Each row below holds a small network's activations on one input, seen along a few directions.
In each table, some parts of the input vary, and every possible input appears once, in random order.
Descriptions start from the smaller parts, as in this example, which fits no table here: line(6) and (point or line(11) or (values(3) and ring(5))).
Shared parts are said once, and a part with two or three values counts as separate values.
(in the rows, 128 means zero)

Other details of the inputs shift rows strongly along two fixed directions, in all tables alike. That doesn't count.

A family of inputs:
r1: [128 156 111 125 133 154 139 120 130 138 126]
r2: [109 165  75 114 159 155 131 113 137 141 121]
r3: [106 112 106 124 132 100 117 136 128 129 120]
r4: [159  84 167 155 114 124 127 139 131 123 123]
r5: [244 202 108  64  49 145 158 141  98 147 163]
r6: [153 100 126 116 132 116 129 130 137 127 124]
r7: [125  80 141 138 131 100  71 164  94 136 130]
r8: [124  77 155 162 142 126 113 137 129 123 111]
r9: [104  76 117 135 165 118 107 118 136 118 102]
r10: [150 133 172 123 102  97 130 149 114 131 156]
r11: [130 120 196 134 127 127 135 139 129 122 155]
r12: [103 157  81 102 153 155 141  95 143 127 117]
r13: [156 102 160 141 111 114  86 168  94 142 146]
r14: [140  98 127 120 118 109  86 151  98 134 131]
r15: [131 116 119 136 116 127 132 134 131 130 117]
r16: [148 130 187 125 127 139 142 131 130 128 156]
r17: [ 82 112 172 172 128 127 121 139 125 121 127]
r18: [163 169  97 109 118 154 150 123 133 137 130]
r19: [146 108 117 131 135 129 127 130 140 129 121]
r20: [147 137 184 146 112 154 145 129 129 129 148]
r21: [ 25 126  68 135 176 122 104 113 138 122  99]
r22: [ 79 145 103 118 138 130 131 110 136 119 123]
r23: [ 63 134  80 122 165 137 122 100 143 121 107]
r24: [224 171 105  81  82 147 182 110 140 130 137]
r25: [ 99 104 175 164 157 141 114 130 133 125 133]
r26: [106 152  53 119 117 127 135 124 134 137 105]
r27: [112 164 108 130 110 135 140 127 126 138 130]
r28: [116 157 132 127 133 149 142 125 139 132 142]
r29: [188 140 166 102 115 132 146 140 128 130 158]
r30: [ 85 102 129 140 174 127 101 122 128 127 117]
r31: [124 142  58 111 131 132 141 107 138 126  97]
r32: [145  97 141 140 137 128 128 120 131 116 110]
r33: [123 132  90 128 153 141 126 110 133 121 102]
r34: [187 126 158 100  92 119 153 132 132 125 151]
r35: [124 174 101  98 118 123 144 126 128 138 143]
r36: [159 109 150 142  97 119  95 163  91 142 137]
r37: [202 117 155  99  96 124 154 125 137 124 146]
r38: [ 86 151 101 139 140 150 136 117 138 129 114]
r39: [ 93  98 167 150 134 105 109 130 122 118 132]
r40: [113 126 124 141 154 143 124 109 127 122 109]
r41: [ 86 144  83 142 128 117 118 130 121 135 108]
r42: [111 143  57  98 125 114 133 115 138 128 113]
r43: [130 175 108 112 122 154 160 103 138 125 126]
r44: [135 166  93  96 109 113 140 121 126 132 135]
r45: [116 159 131 129 115 139 150 114 130 120 129]
r46: [ 86  97 112 155 143 108 102 139 130 128 112]
r47: [131 177 100 112 109 134 152 111 127 131 128]
r48: [176 114 169 130 123 131 136 141 132 128 145]
r49: [ 89 140 120 143 139 123 118 132 127 134 128]
r50: [114  84 152 162 123 102 111 133 123 115 113]
r51: [127 136  61  94 153 131 133 114 141 133 109]
r52: [116  82 152 157 140 112 108 144 131 124 123]
r53: [167 143 171 134  87 111 142 135 113 125 146]
r54: [121  80 162 144 155 119 105 129 129 114 124]
r55: [108  91 170 145 157 126 107 122 126 118 129]
r56: [150  96 164 126 120 104 127 145 127 123 139]
r57: [145 119 194 151 124 146 139 119 128 117 139]
r58: [142 148 104 118 143 145 130 128 137 133 131]
r59: [103 168 117 123 126 142 142 126 136 131 141]
r60: [130 118 177 155 115 103 114 152 115 131 148]
Description of these inputs: ring(5) and (point or ring(11)).
Q: Changing only the ring(5) part turns r50 into r46. The same change can be made to r57. Which row results?
A: r25
Q: Changing only the ring(5) part turns r55 into r2. The same change can be made to r14. Which row results?
A: r13
Q: Change only the ring(11) part in r22. List by row number the other rows that result.
A: r9, r12, r23, r34, r37, r39, r42, r44, r54, r55
Q: List by row number the other rows that have the ring(5) part in common with r35.
A: r3, r6, r7, r10, r11, r16, r21, r29, r30, r51, r56
